Each row below holds a small network's activations on one input, seen along a few directions.
In each table, some parts of the input vary, and every possible input appears once, in random order.
Descriptions start from the smaller parts, as in this example, which fits no table here: one of 6 places along a line, together with either a single point or (one of 2 separate values, together with one of 5 places around a ring) or one of 11 places around a ring.
Shared parts are said once, and a part with two or three values counts as separate values.

Rows:
row 1: 132 -111 -540 116 -66 19 42 20 265 -335 -34 166 -45 143
row 2: -337 239 33 186 97 83 13 75 72 -212 -86 75 319 -107
row 3: -98 217 516 488 75 283 -55 -140 -467 453 290 -19 -246 -205
row 4: -39 271 -244 -177 70 210 54 58 127 83 -79 51 70 99
row 5: 474 -309 -264 -283 -319 74 -10 -93 167 -15 -121 41 -57 120
row 6: 223 -415 -109 -169 -207 -248 61 216 75 -230 -40 57 -176 188
row 7: 253 -47 -540 -176 -258 169 -128 83 228 -53 -38 87 -77 205
row 8: -135 213 -204 98 165 65 144 29 20 -195 -63 159 253 47
row 9: -30 -171 157 -277 89 -223 151 88 -10 -101 61 -51 51 -45
row 10: 206 -273 -24 314 -187 271 -95 -141 -633 96 432 79 -502 72
row 11: -229 240 337 199 307 -325 5 45 143 44 -154 -147 179 -186
row 12: -249 528 133 -29 -13 64 -65 1 193 236 -71 -140 229 -70
row 13: 245 -284 -385 22 35 -358 -28 99 185 -241 -63 30 -254 85
row 14: -152 75 202 67 253 -285 -68 36 38 -120 -133 -36 134 -156
row 15: -227 -135 354 -137 92 -180 16 169 72 64 -110 -26 181 -136
row 16: -56 30 18 -34 240 -251 -10 200 -91 -209 -17 -71 114 -16
row 17: -12 202 453 -49 28 53 65 -100 161 283 -250 -123 310 -91
row 18: -67 -4 -410 83 -19 -18 24 -107 187 -191 -15 86 71 240
row 19: -337 487 164 205 93 -31 83 -125 184 -114 21 -38 301 -155
row 20: 126 -37 35 -340 -18 94 50 -61 10 131 -125 -72 199 -24
row 21: 37 -449 -84 -223 -120 -342 25 111 75 -17 74 38 -8 98
row 22: 435 -292 -207 298 -175 197 -96 -190 -480 180 315 161 -708 51
row 23: 28 -216 -139 11 134 -272 -70 141 37 -282 -15 -73 -107 148
row 24: -254 293 -60 -169 6 170 -116 -92 203 80 -102 -23 134 -217
row 25: -33 69 362 330 57 341 -78 -280 -495 250 301 52 -412 -226
row 26: -243 95 518 -25 53 -244 132 137 68 109 -43 -137 215 -140
row 27: 185 -219 -107 -228 -221 142 28 -39 38 40 -198 -100 53 228
row 28: 16 14 -421 -216 -191 103 -98 -85 223 -72 87 28 -105 166
row 29: 162 -21 190 274 86 368 22 -78 -611 144 430 -16 -384 -9
row 30: -26 12 264 -158 -86 72 0 24 15 195 -254 -39 268 -107
Q: Describe the family of inputs behind these rows.
A: one of 5 places along a line, together with either a single point or one of 5 places around a ring
Q: Changing only the place on the line of 5 turns row 24 into row 7. The same change can be made to row 14. Which row results?
A: row 13
Q: Change only the place on the line of 5 in row 10. List by row number the other rows that result.
A: row 3, row 22, row 25, row 29
Q: Change only the place on the line of 5 in row 21. List by row number the other rows that result.
A: row 6, row 9, row 15, row 26

Rows:
row 31: 348 -225 -280 -172 -185 139 13 8 -31 20 29 88 -229 27
row 32: 296 -296 -191 -51 -10 -165 32 98 -106 -84 86 -27 -366 165
row 33: -183 60 93 -226 -63 -90 115 104 307 124 -220 -23 320 -73
row 34: 244 -545 80 29 -89 -158 18 143 -52 -281 138 85 -378 74
row 35: -328 225 -32 -133 79 68 107 -1 302 -46 -160 -18 341 73
row 36: -108 89 121 -122 68 -556 268 -53 259 9 -157 -128 233 -38
row 37: -161 -229 281 0 154 -459 23 208 175 -107 -166 -15 278 -24
row 38: 131 -145 -376 -74 -108 357 -198 -43 -60 -172 35 86 -208 165
row 39: 60 143 363 286 -58 340 -91 -177 -773 312 486 46 -453 -197
row 40: 143 87 -514 65 -208 315 -116 -195 18 -108 59 102 -213 132
row 41: -246 383 739 435 241 140 -61 -102 -267 390 72 -170 230 -296
row 42: -196 452 -283 -36 179 69 -110 12 229 -56 -203 -27 445 -9
Q: Changing only one part turns row 37 into row 34. The same change can be made to row 33. Which row results?
A: row 31
Q: Describe the family of inputs behind these rows.
A: one of 2 separate values, together with either a single point or one of 5 places along a line
Q: Change only the choice among 2 separate values in row 40. List by row number the other rows that result.
A: row 42

Rows:
row 43: -68 70 -311 136 -5 43 -118 41 -265 -150 279 87 -417 14
row 44: 5 273 341 83 -6 258 -23 -167 121 314 -187 -192 296 -96
row 45: -143 -105 375 -125 111 -331 62 179 -8 95 -18 -70 153 -107
row 46: -247 -39 372 -130 71 -415 18 247 -32 66 -36 -135 28 -128
row 47: -178 285 291 -157 -70 191 -34 59 -96 314 -61 -67 206 -148
row 48: -300 271 272 -169 -193 128 -56 65 -112 315 -29 -103 67 -225
row 49: 381 -75 -148 18 -194 379 -38 -228 30 180 22 -46 -156 174
row 50: -447 372 129 207 174 -77 -86 140 -186 18 146 -60 -17 -196
row 51: 185 -419 -30 -123 -89 -177 52 121 -103 -130 128 76 -270 148
row 52: 65 -35 -163 -155 -369 245 -57 8 -216 195 115 7 -412 21
row 53: -352 333 175 201 249 0 -47 63 -109 -14 161 -1 148 -144
row 54: 295 -70 -158 -61 -237 387 46 -159 -105 139 9 127 -162 122
row 55: 5 -206 314 -78 237 -281 128 6 45 -24 -127 5 245 -157
row 56: -46 216 246 -126 47 264 41 -137 -51 291 -118 -37 317 -172
row 57: -281 323 176 286 250 30 17 -110 -46 -27 78 103 289 -82
row 58: 140 -23 -289 301 -4 132 10 -152 -190 -186 176 195 -150 106
row 59: 23 7 -279 155 59 98 -60 1 -218 -131 280 153 -293 55
row 60: 397 -513 -26 160 -26 -109 55 -25 93 -138 -51 -58 -212 185
row 61: 64 -203 382 153 177 -260 86 17 212 -22 -255 -127 213 -96
row 62: 193 -49 -151 -205 -227 300 -62 -32 -186 185 107 81 -235 90
row 63: -285 217 -483 -545 55 -334 49 220 870 -373 -528 -28 680 30
row 64: 330 -454 -31 -41 -55 -153 157 -64 -68 -133 70 67 -157 181
row 65: 236 -11 -221 426 105 171 -57 -214 -30 -147 146 3 -226 139
row 66: -123 298 201 446 263 -13 -94 -143 61 -20 -15 -101 290 -108
row 67: 49 -90 -908 -512 -189 -201 4 139 742 -522 -382 79 210 299
row 68: 101 -371 -73 -145 -135 -275 9 125 -152 -93 93 40 -434 95
Q: Describe the family of inputs behind these rows.
A: one of 2 separate values, together with either a single point or (one of 3 separate values, together with one of 4 places along a line)
Q: Changing only the choice among 2 separate values turns row 43 into row 50. The same change can be made to row 60. Which row results?
A: row 61
Q: Change only the place on the line of 4 in row 53. List by row number the other rows that result.
A: row 50, row 57, row 66
Q: Change only the choice among 3 separate values in row 54. List by row number the other rows that result.
A: row 58, row 64

Rows:
row 69: -397 572 272 23 65 190 -56 -13 227 152 -179 -135 494 -167
row 70: 129 -48 -254 346 -11 308 -74 -122 -397 15 340 175 -456 52
row 71: 196 -361 -20 352 -15 -77 -77 13 -300 -68 249 44 -534 117
row 72: 198 -160 163 33 -267 274 -34 -19 -432 322 250 68 -391 21
row 73: 368 -441 189 83 -81 14 53 -39 -308 67 188 72 -339 53
row 74: -150 66 492 -184 253 -339 114 114 176 -1 -202 -172 448 -196
row 75: -62 -102 -558 -527 -64 -372 101 96 749 -412 -460 8 420 188
row 76: 124 82 -124 203 -141 512 -78 -281 -381 251 247 30 -408 24
row 77: -292 312 460 -229 18 -35 11 116 121 197 -170 -124 461 -233
row 78: -254 106 173 158 293 -431 -14 161 244 -106 -177 -110 309 -181
row 79: 488 -505 -874 -331 -287 13 57 -50 164 -291 -34 143 -441 452
row 80: -349 478 80 74 235 -55 -4 24 137 -126 -52 0 438 -131
Q: Describe the family of inputs behind these rows.
A: one of 2 separate values, together with either a single point or one of 5 places around a ring
Q: Changing only the choice among 2 separate values turns row 71 into row 78. The same change can be made to row 73. Which row results?
A: row 74
